Each row below holds a small network's activations on one input, seen along a few directions.
Each table varies a few parts of the input and shows all the possible inputs, shuffled.
Descriptions start from the smaller parts, as in this example, which fits no table here: one of 6 places along a line, together with either a single point or one of 9 places around a ring or (one of 3 separate values, together with one of 5 places around a ring).
Shared parts are said once, and a part with two or three values counts as separate values.

Other details of the inputs vary at random and push rows far along three fixed directions, the same in every table; ignore that.

Table:
r1: [  8  -2  -3  -2   5 -11  -4  -4  -7   3   4  11   2]
r2: [ 17  -5  -4  -6  -2 -26  -1  -5 -10   7   7  13  -2]
r3: [-51 -16 -14  19  -7   9 -44 -37 -12 -28  14  -9 -10]
r4: [ 18   3   8  15  11 -11  -1 -16   6  21  15  15  29]
r5: [ 0 -2  1 -6  4  5  1  6  6 -3 -9 -3  2]
r6: [ 7  3  4  4 11  1  2  0 12 12  0  7 21]
r7: [-28   9   0  11 -14  33   6  13   4 -10  -6 -22 -16]
r8: [ 18  -6  -1 -29   4 -15   8  13  -5  -8 -13   3 -11]
r9: [-10   7  -2  -2  -8  19  12  24   6  -2 -13 -10 -11]
r10: [ 1  2  2 -6  0  6  6  5 -3 -5 -3 -4 -7]
r11: [ -3   5   7 -10   5  21  14  19  17  -6 -18 -15   2]
r12: [ -8   6   0   4 -10  12   6   5  -4  -5   0 -12 -14]
r13: [ 16  -3   3 -11   4 -14   3  -3  -6   0   2   5  -1]
r14: [ 16 -11   0 -20  -5 -28   0   0  -9  -6  -3   4  -9]
r15: [ -6 -12  -7  -6   3 -11 -17 -11  -5  -9  -1   4  -2]
r16: [ -9  13   1  37  -6   9  -4 -18  -4  17  26   5  10]
r17: [  4 -12  -1 -25   2 -10  -2   4  -1 -15 -14  -6 -10]
r18: [ -1  -7 -10  -5  -6 -16  -9  -5 -12  -5   3   5 -14]
r19: [  7   7   8  23  12   2  -1 -13  12  22  14  12  33]
r20: [ 3 20  7 15 -3 26 24 25 15 20 -5 -3 10]
Description of these inputs: one of 4 places along a line, together with one of 5 places along a line.
Changing only the place on the line of 4 turns r5 into r4. The same change can be made to r8. Which row results?
Answer: r13
Change only the place on the line of 5 in r15. List by row number the other rows that result.
Answer: r1, r3, r9, r18

Table:
r21: [  1  -6   2   5   9  -9 -12 -17   4   3   7   8  18]
r22: [  4   1   1   8   0 -11  -5 -11  -6   6  13  11   7]
r23: [-40   5  -6  29 -13  30 -14  -9  -2  -8   9 -14 -10]
r24: [ -2 -16 -13 -20  -2 -21 -15  -4 -14 -16  -6   4 -18]
r25: [  4   5   3  18   0  -7  -3 -12  -1  13  16  10  13]
r26: [17 15 10  3  4  6 22 19 12 19 -3  6 14]
r27: [ -6 -15  -9 -21  -7 -16 -12   0 -11 -20  -9  -3 -21]
r28: [  8   1   2   5   4  -7  -2 -11  -6   5  11   7   5]
r29: [18 14 10  2  3  7 23 15 12 18 -2  0 12]
r30: [  7   3   4  18   2  -4  -3 -18  -4  12  17   7  12]
r31: [-14 -18  -7 -12 -10 -14 -20 -20 -19 -28   2 -11 -26]
r32: [17  9  8 -6  3  3 20 15  8 10 -5  0  5]
r33: [ -4  -8   0  10   8 -10 -19 -25   0   2  13   9  17]
r34: [16  7  7 -5  1  3 18 13  7  9 -6 -4  3]
r35: [  5   5   5  17   2  -5  -2 -15  -3  13  18   9  12]
r36: [ 14  -7   0 -39   1  -3  15  23  -3 -19 -26 -13 -25]
r37: [  9  -8  -6 -39   0  -5  12  30   0 -16 -29  -7 -23]
r38: [-45   5   0  17  -5  49  -6   3  12 -19  -8 -30  -7]
r39: [  2 -10  -1  -5  11 -11 -14 -15   0  -4   2   7  10]
r40: [-36  17  -2  24 -11  51   8  19  11  -2  -7 -21  -8]
r41: [ 14   7   1  -5   3   2  16  22  10  14 -10   7   7]
r42: [ -4 -10  -6  -9  -2 -16 -14 -13 -15 -14   5   4 -12]
r43: [  2  -2  -5  10  -2 -13  -8  -9  -2  10   9  11   7]
r44: [ 15   7   3  -5   1   1  17  21  11  14 -10   3   7]
What do these inputs look like to the network?
Answer: one of 4 places along a line, together with either a single point or one of 5 places along a line
Changing only the place on the line of 4 turns r26 into r22. The same change can be made to r21. Which row results?
Answer: r33
Change only the place on the line of 5 in r42. List by row number the other rows that result.
Answer: r24, r28, r36, r37
